These are the activations of a small network on made-up records, seen along a few directions, one row for each record.
Here are examples, each followed by its value of one field, B.
Other fields move the rows too, some of them a lot.
[.14, -.21, .24, .26, .00, -.12, -.15, -.10, -.16]	b16
[.44, -.18, -.17, .19, -.23, -.35, -.15, -.22, -.03]	b3
[-.20, .29, -.06, .22, .11, -.03, -.06, .22, -.02]	b20
[.55, -.20, .15, .27, -.15, .04, -.01, -.50, -.09]	b15
[.59, -.08, .21, .28, -.35, -.32, .24, -.78, -.04]	b10
[-.33, .43, .04, -.11, .22, .16, .07, .23, -.18]	b20
[.16, -.23, .12, .06, -.08, -.32, -.12, -.40, -.23]	b19
[-.20, .29, -.23, .12, .18, .23, .07, -.12, .22]	b2
[-.47, .04, -.21, .08, .06, .08, .13, -.11, .19]	b4
[.64, -.09, .23, .05, -.27, -.30, .03, -.45, -.06]	b14
[-.43, .18, .11, -.22, .05, .36, -.16, .34, -.14]	b16
[.18, -.03, -.01, .20, .20, -.09, -.28, -.23, .18]	b12
[-.46, .07, -.17, .11, .02, .09, .06, -.18, .13]	b4
[-.05, .38, -.21, -.31, .13, .29, -.09, .29, -.05]	b13
[.38, -.28, .30, .40, -.23, -.11, .09, -.70, -.21]	b18
[-.38, .17, -.21, -.19, .23, .53, .03, .73, .15]	b15
[-.54, .16, -.02, -.10, .14, .41, .15, .53, -.05]	b18
[-.82, .19, -.03, -.41, .30, .30, .04, .80, .34]	b9
[-.61, .15, -.11, -.58, .24, .34, .04, .77, .35]	b17
[.08, -.04, .10, .13, .29, -.21, -.15, -.03, -.06]	b6
[-.63, .32, -.21, -.45, .58, .52, -.10, .78, .20]	b12
[.16, -.18, .33, .00, -.07, -.30, .00, -.19, -.01]	b9
[.21, -.22, -.05, .05, -.05, -.28, -.23, -.20, -.10]	b7
[-.40, .22, -.22, -.39, .16, .30, .17, .75, .39]	b14
[.62, -.04, .23, .26, -.39, -.33, .18, -.73, -.10]	b10
[-.07, .11, -.28, .12, -.27, -.12, -.08, .04, -.09]	b8
[-.23, .34, -.03, .25, .09, -.01, -.10, .18, -.03]	b20
[-.58, -.02, -.20, -.08, .12, .24, -.11, .02, .28]	b19
[-.10, .09, -.12, -.13, -.04, .25, .07, .05, .52]	b14
[.29, -.18, .13, .22, -.14, -.46, .11, -.54, -.33]	b4
[-.33, .19, -.15, -.09, .05, .41, .26, .53, -.06]	b5
[.04, .05, .09, .22, .25, -.27, -.26, -.03, .01]	b6
[.16, -.01, .21, .07, .23, -.18, -.13, -.26, -.18]	b6
[-.55, .01, -.01, -.16, .09, .21, -.01, .15, .49]	b9
[.50, -.19, -.04, .24, -.31, -.34, .10, -.74, -.26]	b8
[-.34, .25, -.20, -.12, .29, .22, -.34, .61, .22]	b12
[.26, -.28, .18, .13, .06, .11, -.08, -.26, .02]	b11
[-.58, .18, -.09, -.43, .33, .60, -.09, .81, .08]	b11
[-.45, -.01, -.13, -.07, .25, .57, -.15, .37, .38]	b11
[-.34, .32, -.35, -.38, .38, .46, .06, .65, .14]	b13
[.19, -.22, .32, .21, -.07, -.03, -.12, -.41, -.16]	b16
[.08, -.32, -.01, .19, -.01, -.27, -.08, -.40, .04]	b19
[.33, -.22, .01, -.10, -.13, -.25, -.17, -.38, -.21]	b7
[.61, -.18, .16, .19, -.20, -.06, -.07, -.35, -.23]	b15
[-.36, .04, -.01, .20, -.05, .34, .05, -.04, .15]	b18
[.45, -.15, -.14, .26, -.29, -.27, -.19, -.45, -.01]	b3
[.48, -.08, -.12, .09, .14, -.16, -.01, -.08, -.06]	b13
[.03, .17, -.04, .33, -.29, .08, -.04, .12, -.11]	b5
[.56, -.06, .12, .34, -.35, -.38, .19, -.52, .04]	b10
[.49, -.25, -.06, .30, -.26, -.29, .15, -.80, -.19]	b8
[.36, .07, -.02, .47, .02, -.24, -.03, -.45, .04]	b2
[-.24, .21, .08, .12, -.22, -.12, -.05, .19, .09]	b1
[.20, -.14, .11, .05, -.07, -.29, -.17, .06, .24]	b17
[.57, -.12, .23, .38, -.30, -.18, .12, -.47, -.37]	b5
[-.21, .25, -.26, .11, .24, .24, .15, -.02, .27]	b2
[-.42, .02, -.10, -.23, .13, .34, -.05, .28, .59]	b17
[-.17, .01, -.37, -.04, -.07, .24, -.03, -.07, .29]	b3
[.24, -.31, -.02, .01, -.02, -.15, -.08, -.48, .01]	b7
[-.59, .28, .00, -.26, .10, .17, .23, .49, .12]	b1
[-.24, .17, .04, .10, -.19, -.13, .01, .25, .15]	b1

Which value of B does each new row have?
[.41, .12, -.02, .40, .01, -.33, -.05, -.29, -.10]	b2
[.03, -.14, .29, -.25, .01, -.07, .15, -.22, -.09]	b9
[.20, -.13, .02, .35, -.14, -.53, -.02, -.37, -.17]	b4
[-.71, .25, .06, -.51, .16, .24, .00, .56, .16]	b9
[.10, -.28, .03, .18, -.08, -.28, -.13, -.53, -.01]	b19
[-.39, .06, -.14, -.02, -.05, -.05, -.31, .24, .01]	b19
[.48, -.08, .11, .55, -.28, -.26, .00, -.28, -.19]	b5
[.51, .03, .12, .43, -.36, -.38, .07, -.48, .08]	b10
[-.76, .16, -.02, -.48, .30, .30, .10, .79, .30]	b9
[.30, -.22, .18, .06, .04, .00, -.15, -.06, -.14]	b11
[.17, -.17, -.09, .13, -.03, -.30, -.32, -.14, -.03]	b7
[.15, -.21, .30, .02, -.13, -.24, -.01, -.38, .08]	b9
[-.32, .15, -.23, -.11, .17, .45, .00, .69, .13]	b15
[-.35, .40, -.07, -.41, .35, .36, -.28, .42, -.02]	b12
[-.58, .35, -.21, -.55, .56, .48, -.11, .75, .16]	b12
[-.79, .20, .01, -.45, .24, .29, .04, .72, .24]	b9
[.48, -.12, .14, -.02, -.18, -.20, .49, -.43, -.10]	b10
[.20, -.24, -.08, .04, -.02, -.24, -.21, -.11, -.06]	b7
[.30, -.24, .22, .48, -.18, -.12, .02, -.50, -.12]	b18
[.49, -.08, .16, .12, -.20, -.27, -.02, -.19, .05]	b14
[.26, -.29, -.01, .05, -.09, -.16, -.14, -.59, -.05]	b7
[.46, -.22, .13, .16, -.11, .03, .40, -.33, -.30]	b5
[.19, -.22, .02, .24, -.05, -.43, .12, -.29, -.24]	b4
[.27, -.26, -.02, -.06, -.04, -.23, -.15, -.28, -.17]	b7
[-.56, .23, -.03, -.57, .15, .37, -.04, .64, .23]	b17
[-.78, .08, -.30, -.29, .36, .17, .00, .72, .18]	b19
[.26, -.08, .27, .27, -.19, -.43, .10, -.32, -.05]	b1
[-.67, .20, .01, -.53, .17, .21, .07, .61, .21]	b9
[.43, -.23, .09, .00, -.02, .17, .17, -.19, -.20]	b15
[-.34, .19, -.18, -.23, .16, .53, .04, .65, .06]	b15
[.54, -.06, .21, -.07, -.22, -.19, .07, -.30, -.08]	b14
[-.43, .17, .10, -.24, .14, .36, -.11, .44, -.10]	b16
[.33, -.28, .27, .39, -.18, -.10, .13, -.56, -.18]	b18
[-.35, .17, -.22, .06, .10, .32, .23, .66, .05]	b5
[.11, -.25, .03, .10, -.03, -.38, -.14, -.23, -.12]	b19
[-.77, .11, -.26, -.28, .27, .20, -.07, .63, .12]	b19
[.26, -.23, .31, .17, -.08, -.13, -.11, -.33, -.26]	b16
[-.33, .18, -.16, -.42, .00, .21, -.22, .23, -.11]	b7
[.11, -.24, .03, .02, .02, -.23, .35, -.43, -.30]	b4
[-.40, .17, -.40, -.06, .08, .11, .14, .41, .01]	b8
